These are the activations of a small neural network, seen along a few directions. Each row is one input.
In each table, some parts of the input vary, and every possible input appears once, in random order.
A made-up example of a description, with smaller parts first: one of 8 places around a ring, together with either a single point or one of 9 places along a line or (one of 3 separate values, together with one of 6 places along a line).
Shared parts are said once, and a part with two or three values counts as separate values.
(in the rows, 128 means zero)

Other details of the inputs vary at random and push rows far along three fixed directions, the same in every table; ignore that.

Rows:
r1: [130 153 107 138 142 156 136 132 126 163 134 107 130 110]
r2: [120 114 141 147 144 111 108 135 125 111 128 132 102 144]
r3: [135 145 113 137 166 162 119 151 115 167 157 112 133  90]
r4: [113 105 153 120  69  99 131 100 157  90  82 120  92 164]
r5: [127 131 119 151 166 120 103 150 123 121 146 148  95 139]
r6: [133 152 114 139 144 153 131 135 127 160 128 100 133 109]
r7: [122 124 130 162 173 113 102 155 115 120 153 140 113 137]
r8: [140 133 113 126 141 167 124 140 118 153 133 137 151 104]
r9: [140 131 131 155 175 126 121 156 119 106 143 156 131 157]
r10: [124 113 147 126 108 116 117 135 137  97  90 154 120 157]
r11: [133 152 141  69 135  81 207  30  49 100 250 171 212  88]
r12: [128 125 132  80  71 129 143 112 150 149  96 115 130 114]
r13: [124 125 140 148 143 109 107 150 128 113 128 132 101 141]
r14: [151 121 140 115 110 159 146 126 131 140 106 103 153 121]
r15: [130 118 121  98  95 135 136 110 138 156 118 118 131 112]
r16: [135 153 101 131 138 149 133 130 132 163 133 115 131 113]
r17: [134 121 131 111  99 164 137 123 127 145 104 120 148 108]
r18: [119 127 141 122  84  93 130 115 159 102  74 128  97 171]
r19: [129 138 103 130 159 150 119 152 116 166 158 122 148  99]
r20: [130 140 102 126 162 152 122 148 120 172 158 130 145  99]
r21: [117 114 131 152 143 116 117 132 132 108 128 135 100 147]
r22: [120 105 137 127 104  99 123 113 147 101 104 138  98 155]
r23: [132 152 117 133 132 140 136 130 128 156 130 104 141 111]
r24: [121 128 135 157 143 113 109 142 137 107 128 126 110 147]
r25: [119 106 147 140 113 102 117 130 144 103 104 125 107 151]
r26: [127 136 117 108 103 141 136 122 151 150 116 114 139 115]
r27: [145 110 146  94  66 149 161 101 143 134  87 104 147 129]
r28: [117 125 119 155 167 110 109 150 122 108 148 144 117 142]
r29: [134 123 129 103  95 151 133 132 128 138 101 123 159 112]
r30: [127 118 142  98  64 134 143  98 156 135  87  92 130 119]
r31: [117 130 125 149 141 107 111 141 134 101 132 136 113 151]
r32: [122 126 123 149 142 112 112 131 139 107 132 140 101 151]
r33: [128 145 115 113 100 133 140 123 140 148 106 104 139 121]
r34: [118 114 145 130 106 109 119 125 139 106 105 130  87 151]
r35: [119 121 125 148 151 112 111 145 139 114 127 145 109 149]
r36: [131 129 116 134 146 157 127 137 128 159 138 106 139  98]
r37: [139 131 127 130 141 166 126 140 111 146 130 124 155 100]
r38: [150 121 131 101  96 147 153 110 135 140 112 121 152 124]
r39: [121 136 121 153 172 112 103 161 115 114 152 146 108 138]
r40: [138 132 128 129 136 159 125 145 113 147 132 125 161 101]
r41: [139 129 130 158 173 124 118 159 113 100 145 148 135 155]
r42: [ 99 124 151  85 115  38 174  26  71  63 215 185 135 133]
Each input here is: one of 6 places around a ring, together with either one of 2 separate values or one of 5 places along a line.
Question: The inputs of r38 and r11 match in every part but the place on the ring of 6. If r15 is changed in the same way as r38 into r11, which row does it become?
Answer: r7
Question: The inputs of r16 and r1 match in every part but the place on the ring of 6. If r32 is changed in the same way as r16 into r1, which row does it become?
Answer: r4
Question: List by row number the other rows that have the place on the ring of 6 in common with r18.
Answer: r9, r10, r12, r20, r26, r35
Question: Start at r39 and move only the place on the ring of 6, one step at a time. The first step leads to r12. Which rows follow, in order?
Answer: r5, r34, r3, r13
Question: Start at r33 and move only the place on the line of 5, one step at a time. The first step leads to r31. Which rows follow, in order?
Answer: r28, r19, r39
